These are the activations of a small neural network, seen along a few directions. Each row is one input.
In each table, some parts of the input vary, and every possible input appears once, in random order.
Descriptions start from the smaller parts, as in this example, which fits no table here: one of 3 separate values, together with either a single point or one of 11 places around a ring or (one of 5 places around a ring, together with one of 6 places along a line).
Shared parts are said once, and a part with two or three values counts as separate values.

Other details of the inputs shift rows strongly along two fixed directions, in all tables alike. That doesn't count.
To show where, the next rows are all for the same input, with only those details redrawn:
[ -5 -16 -18  11  13 -18  35   4   5  10 -13  12   3   1]
[  8 -12 -21  12  10  -4  23   9   9   4  -6  22   2 -10]
[  5 -12 -18  11  10  -7  24   7   6   4  -7  18   2  -6]
[  6   5  22 -10 -14  -1 -31 -15 -29 -13   0 -18   1  15]
[  9  -1   3   0  -4   0  -9  -3 -11  -7  -2   1   1   2]
[ 15   5  13  -4 -12   8 -28  -6 -19 -13   3  -3   0   3]
[ -6 -11  -2   2   5 -18  16  -5  -8   5 -11  -3   2  10]

Rows:
R1: [ -7  19  10 -16  -1  24 -18   3  -1 -10   6 -25 -10  -3]
R2: [-43   3   5 -14  11 -23  34 -14   6  18 -14 -37  -4  26]
R3: [-37   0  -1  -1  13 -24  27 -12   3  27 -11 -40   9   9]
R4: [  6   6  12   2 -14   3 -25  -9 -13  -1  11   1   0  10]
R5: [ 38   1  -6   2  -3  31 -14  19   8 -26   9  20  -5 -25]
R6: [-17 -12 -13   9  12 -13  26   9  12  13  -1  21  -1   1]
R7: [-12 -21 -17   9  17 -25  41   5   0  12 -18   3   2   6]
R8: [  3   6  14 -14  -8   8 -26   4 -10 -15   2  -9  -3   1]
R9: [-25  13  25 -12 -14 -16 -15 -32 -12  14   2 -46   8  18]
R10: [-24   2  29 -15  -9  -9 -26 -11 -30  -5   1 -21  -3  27]
R11: [  8 -12 -21  12  10  -4  23   9   9   4  -6  22   2 -10]
R12: [-13  -9  -3   8   5 -16  11  -3  -7  12  -5   0  -1  14]
R13: [14 -3  2 -1 -2 -1  8 -1  4 -9  1  5 -1  1]
R14: [ 16  -5 -17  14   7  20  -7  20   3  -3   4  23  -5 -19]
R15: [-16  14   9 -13  -4   2   1 -12   9   5   2 -21  -3  10]
R16: [ 8  1 -6  1 -3  0  6  5 19  1  5 22  1 -8]
R17: [  7  -8 -14  14   2 -13  24  -1  13  12  -3  21   5  -2]
R18: [ 16   5  -7  -2  -2  18 -12  15  13 -12   7  20  -3 -19]
R19: [ 17   5  18 -12 -10   9 -19  -4 -13 -21   3 -11  -3   6]
R20: [ -7   3  27 -10 -14 -16 -19 -22 -29  -4  -4 -25   4  27]
R21: [ 20  15 -15  10   1  40 -24  17  20  -1  16   4   6 -43]
R22: [ 15   1  -8   6   0  31 -23  24   5 -13  13  30  -5 -23]
R23: [ 29   0  -7   5  -3  10   9   5  21  -6   6  26   0 -14]
R24: [-20 -18 -17  13  18 -23  35   5   1  18 -12   4  -2  10]
R25: [ 17  15  14 -10 -17  18 -38   0  -1 -18  14   6  -1  -7]
R26: [  5  13 -11   9  -1  17  -9   0  21   8  12  -1   6 -27]
R27: [ -8   9  28 -12 -17   1 -35 -13 -17  -6  12  -5  -1  18]
R28: [-16   9 -11  -6  14   9  22   7  20   8  -3 -10  -7  -5]
Describe the family of inputs behind these rows. -> one of 4 places along a line, together with either one of 2 separate values or one of 5 places around a ring
The inputs of R28 and R2 match in every part but the place on the line of 4. If R3 is changed in the same way as R28 into R2, which row does it become? -> R26
Which other rows agree with R4 in the place on the line of 4? List them by row number. -> R9, R15, R16, R17, R23, R27
Change only the place on the ring of 5 in R18. List by row number the other rows that result. -> R10, R11, R19, R24
